These are the activations of a small network on made-up records, seen along a few directions, one row for each record.
Each row is followed by the record's values for the fields Y, P, M, F, H, J.
A field that a record lacks is left out.
The largest differences between rows may come from other fields.
In the rows, zero is written as 500.
Random noise pushes rows far along 6 fixed directions. That doesn't count. These rows show it; they differ only by the noise:
[340 487 482 609 385 529 529 522 733 558 639 562 485 451 551 712 478 558
 508 313 361 751 335 450]
[271 583 443 539 440 316 477 701 655 621 531 525 515 666 412 498 431 489
 330 451 386 569 378 374]
[641 430 448 622 596 560 439 362 438 357 591 421 459 319 598 692 582 721
 641 300 525 517 652 622]
[424 460 389 726 589 459 665 550 502 548 592 595 457 538 470 650 667 564
 478 397 387 609 352 578]
[241 597 398 539 414 355 464 421 545 558 514 578 519 571 420 431 600 569
 388 348 426 561 405 564]
[279 547 479 348 402 312 327 443 459 395 496 501 514 456 518 335 479 718
 387 192 552 368 702 561]
[576 526 486 509 732 292 666 753 429 604 477 647 483 610 586 375 404 466
 474 570 561 351 663 409]
[648 501 425 563 720 393 521 460 308 440 487 517 475 465 561 451 576 630
 563 445 595 340 733 606]

[683 414 652 473 477 689 489 497 744 507 514 447 495 351 743 652 329 535
 668 584 536 605 542 373]
(Y y2; P p3; M m2; F f2; J j2)
[289 464 502 441 458 486 310 416 459 487 554 446 502 427 494 590 678 489
 383 352 461 541 320 498]
(Y y2; P p2; M m1; F f1; J j1)
[542 550 391 621 591 327 550 575 329 483 368 476 506 651 367 433 563 541
 463 591 494 365 607 507]
(P p5; M m1; H h3)
[334 438 463 506 641 364 548 722 424 552 547 510 489 520 382 420 592 536
 348 374 478 363 427 438]
(Y y2; P p4; M m2; H h5)
[578 708 503 359 501 410 281 343 473 519 452 320 521 490 411 319 437 464
 558 578 609 397 616 407]
(Y y2; P p2; M m2; H h5)
[452 418 546 338 533 439 793 495 305 461 457 800 454 523 647 254 520 549
 445 373 534 345 678 595]
(P p3; M m1; H h4)
[524 447 553 402 569 505 409 506 373 402 515 334 415 449 446 544 500 577
 437 416 487 393 569 502]
(Y y2; P p2; M m1; H h4)
[625 432 508 464 572 457 601 635 384 461 472 452 540 556 539 434 381 430
 462 611 482 395 566 378]
(P p1; M m1; H h1)
[606 632 437 495 464 506 503 139 352 382 418 512 573 436 427 447 717 553
 575 484 622 422 634 689]
(Y y1; P p2; M m1; H h1)
[413 608 458 459 476 436 319 538 476 372 419 354 521 544 459 375 481 597
 454 388 505 386 633 543]
(P p2; M m2; F f1; J j3)
[327 666 537 296 255 330 332 644 658 502 427 489 549 601 479 396 281 572
 331 379 581 433 484 352]
(Y y1; P p3; M m2; F f1; J j3)
[558 524 479 439 525 422 618 491 531 567 464 618 477 487 553 440 480 455
 497 528 499 576 409 469]
(P p3; M m2; F f1; J j2)
[493 599 488 355 475 412 191 408 464 519 384 357 609 522 507 382 462 517
 404 579 612 324 633 510]
(Y y2; P p3; M m1; F f1; J j1)
[582 414 547 412 453 525 526 543 498 436 420 493 551 500 661 391 388 549
 527 535 594 444 743 508]
(P p3; M m1; H h1)
[583 422 570 590 470 681 378 489 626 346 610 272 496 318 529 808 564 646
 626 279 464 637 469 607]
(Y y2; P p2; M m2; F f1; J j3)
[642 377 509 511 723 562 460 639 426 531 494 432 494 475 564 524 485 366
 489 756 605 367 632 460]
(Y y2; P p4; M m1; H h4)
[334 252 421 602 608 519 783 723 354 503 535 688 443 644 499 455 703 453
 382 545 410 485 372 619]
(P p1; M m2; H h4)
[338 327 446 671 430 478 792 632 504 431 606 521 470 657 357 746 749 499
 346 394 291 657 240 577]
(P p2; M m1; H h1)
[309 510 433 350 501 355 434 450 323 406 459 395 516 643 458 308 567 465
 237 586 475 358 532 559]
(P p4; M m2; F f1; J j1)
[405 356 474 539 401 549 627 566 501 384 573 399 527 558 457 584 548 484
 337 512 362 545 395 506]
(P p4; M m1; H h1)
[757 437 473 720 532 659 478 381 508 447 588 434 428 370 557 768 515 601
 730 420 456 624 546 537]
(P p5; M m1; H h2)
[438 450 442 542 657 505 419 504 421 482 507 433 499 409 486 519 549 642
 489 414 509 414 515 610]
(Y y2; P p4; M m2; F f1; J j3)
[432 493 682 146 348 538 150 319 624 374 479 401 566 302 650 376 241 544
 513 411 572 412 625 334]
(Y y2; P p4; M m2; F f2; J j3)
[634 445 567 443 781 316 489 832 382 430 490 538 510 494 557 382 372 602
 516 432 715 150 894 547]
(Y y2; P p4; M m2; F f2; J j3)
[499 416 397 485 570 468 403 582 379 325 436 300 509 615 419 419 638 551
 382 604 531 315 636 694]
(P p2; M m2; F f2; J j3)
[180 462 460 483 398 438 450 719 611 510 562 525 500 572 380 459 493 454
 239 428 492 448 377 435]
(Y y1; P p4; M m2; H h4)
[373 645 441 598 319 536 470 359 648 612 466 603 582 569 459 427 538 578
 511 423 564 643 447 613]
(Y y1; P p3; M m2; H h4)
[418 421 419 696 516 519 700 494 405 378 523 497 421 576 390 616 724 557
 375 433 364 519 423 646]
(P p2; M m1; H h2)
[659 535 656 491 631 353 763 611 432 642 438 836 477 556 710 228 434 376
 610 662 649 339 685 465]
(Y y2; P p5; M m1; F f2; J j1)
[440 615 398 560 266 516 250 439 486 310 446 217 531 619 265 576 502 758
 467 397 496 501 492 558]
(Y y1; P p1; M m2; H h4)
[460 492 660 279 423 439 262 650 609 408 545 337 560 454 533 567 198 500
 368 465 484 461 588 299]
(Y y2; P p4; M m1; F f2; J j3)
[243 476 483 463 424 438 779 510 583 659 494 817 493 549 560 412 571 372
 394 384 464 590 301 480]
(P p3; M m2; H h4)
[509 544 431 536 574 576 357 459 579 618 516 517 537 494 465 481 492 315
 475 666 564 511 378 404]
(Y y1; P p4; M m2; H h4)
[254 513 514 632 291 673 414 307 808 622 615 487 526 507 509 694 547 465
 494 499 310 826 109 443]
(Y y2; P p4; M m2; F f1; J j1)
[466 495 523 450 362 555 507 406 666 479 558 502 497 490 454 541 365 387
 471 532 390 668 341 414]
(P p4; M m2; H h1)
[324 338 484 609 510 448 762 917 411 433 547 574 449 739 443 547 585 481
 298 553 475 447 387 492]
(Y y1; P p1; M m2; H h4)
[494 413 410 656 449 483 509 462 373 311 517 345 545 543 369 519 692 671
 486 421 436 478 612 710]
(P p1; M m1; H h5)
[260 423 417 630 325 505 594 429 486 373 544 454 479 580 400 560 665 643
 345 316 399 568 408 685]
(P p3; M m2; H h2)
[569 491 522 489 513 491 611 601 559 530 439 551 456 498 575 452 369 485
 496 481 539 486 540 414]
(P p3; M m2; H h4)

Which values does each new row have?
[407 353 538 530 372 600 506 759 591 421 599 516 524 542 507 645 485 701
 391 274 453 463 602 558]
(Y y1; P p3; M m1; H h4)
[444 359 406 587 658 580 591 442 377 482 592 552 475 438 558 589 749 426
 489 451 436 543 333 616]
(P p4; M m2; F f1; J j1)
[357 622 419 449 549 451 467 335 488 802 400 634 575 634 490 364 644 236
 379 795 473 532 252 520]
(Y y2; P p3; M m1; F f1; J j1)
[529 415 563 494 660 559 801 560 389 576 561 769 448 369 711 425 487 531
 654 330 612 426 582 548]
(Y y2; P p1; M m2; H h4)
[444 467 519 589 622 506 440 729 483 520 580 422 489 525 448 574 518 412
 411 515 416 459 405 491]
(Y y2; P p4; M m1; F f1; J j3)
[764 456 535 677 752 590 644 371 481 525 516 583 497 478 546 613 588 409
 742 701 516 509 480 579]
(Y y2; P p4; M m2; F f2; J j3)
[616 664 451 380 522 347 456 421 424 517 418 510 472 624 407 361 456 389
 435 617 444 449 430 423]
(P p2; M m1; F f1; J j3)
[309 411 456 511 553 311 415 728 381 434 509 367 482 681 366 464 567 648
 250 458 488 272 492 463]
(Y y2; P p4; M m2; F f1; J j1)
[432 506 637 345 231 648 377 266 731 514 534 509 531 316 699 536 358 551
 603 395 487 600 452 423]
(Y y2; P p3; M m1; F f2; J j1)
[372 586 505 475 382 350 743 500 531 626 475 753 541 520 537 269 491 429
 484 418 470 537 438 425]
(P p5; M m1; H h5)
[298 396 483 516 551 418 692 698 368 476 548 601 489 532 408 462 667 593
 388 320 425 412 436 533]
(Y y2; P p2; M m1; H h5)
[602 385 526 489 517 465 716 723 375 350 490 536 490 566 595 520 494 692
 451 479 644 262 829 570]
(Y y1; P p3; M m1; H h4)
[612 473 501 646 508 676 276 513 634 528 515 291 555 478 553 685 474 525
 564 549 588 600 527 489]
(Y y2; P p3; M m2; H h4)
[657 701 286 682 617 442 204 311 530 555 408 275 588 616 263 531 588 476
 607 699 499 498 483 587]
(P p4; M m2; F f2; J j3)
[804 542 547 433 658 465 494 677 541 636 462 444 551 606 615 376 194 285
 627 793 590 417 661 250]
(P p1; M m2; H h1)
[565 575 381 613 543 503 481 346 509 627 428 488 524 574 417 548 621 348
 496 647 474 564 362 493]
(P p3; M m1; H h4)
[571 416 618 491 539 715 566 541 667 606 573 589 444 319 638 715 378 400
 599 511 421 718 359 337]
(Y y2; P p2; M m1; H h4)
[385 304 618 403 392 644 915 422 516 348 592 835 487 297 826 506 616 642
 650 124 472 629 540 723]
(P p2; M m2; F f1; J j3)
[476 212 554 574 479 641 523 889 615 301 582 293 445 479 565 863 437 583
 386 406 371 555 502 343]
(P p2; M m1; H h4)
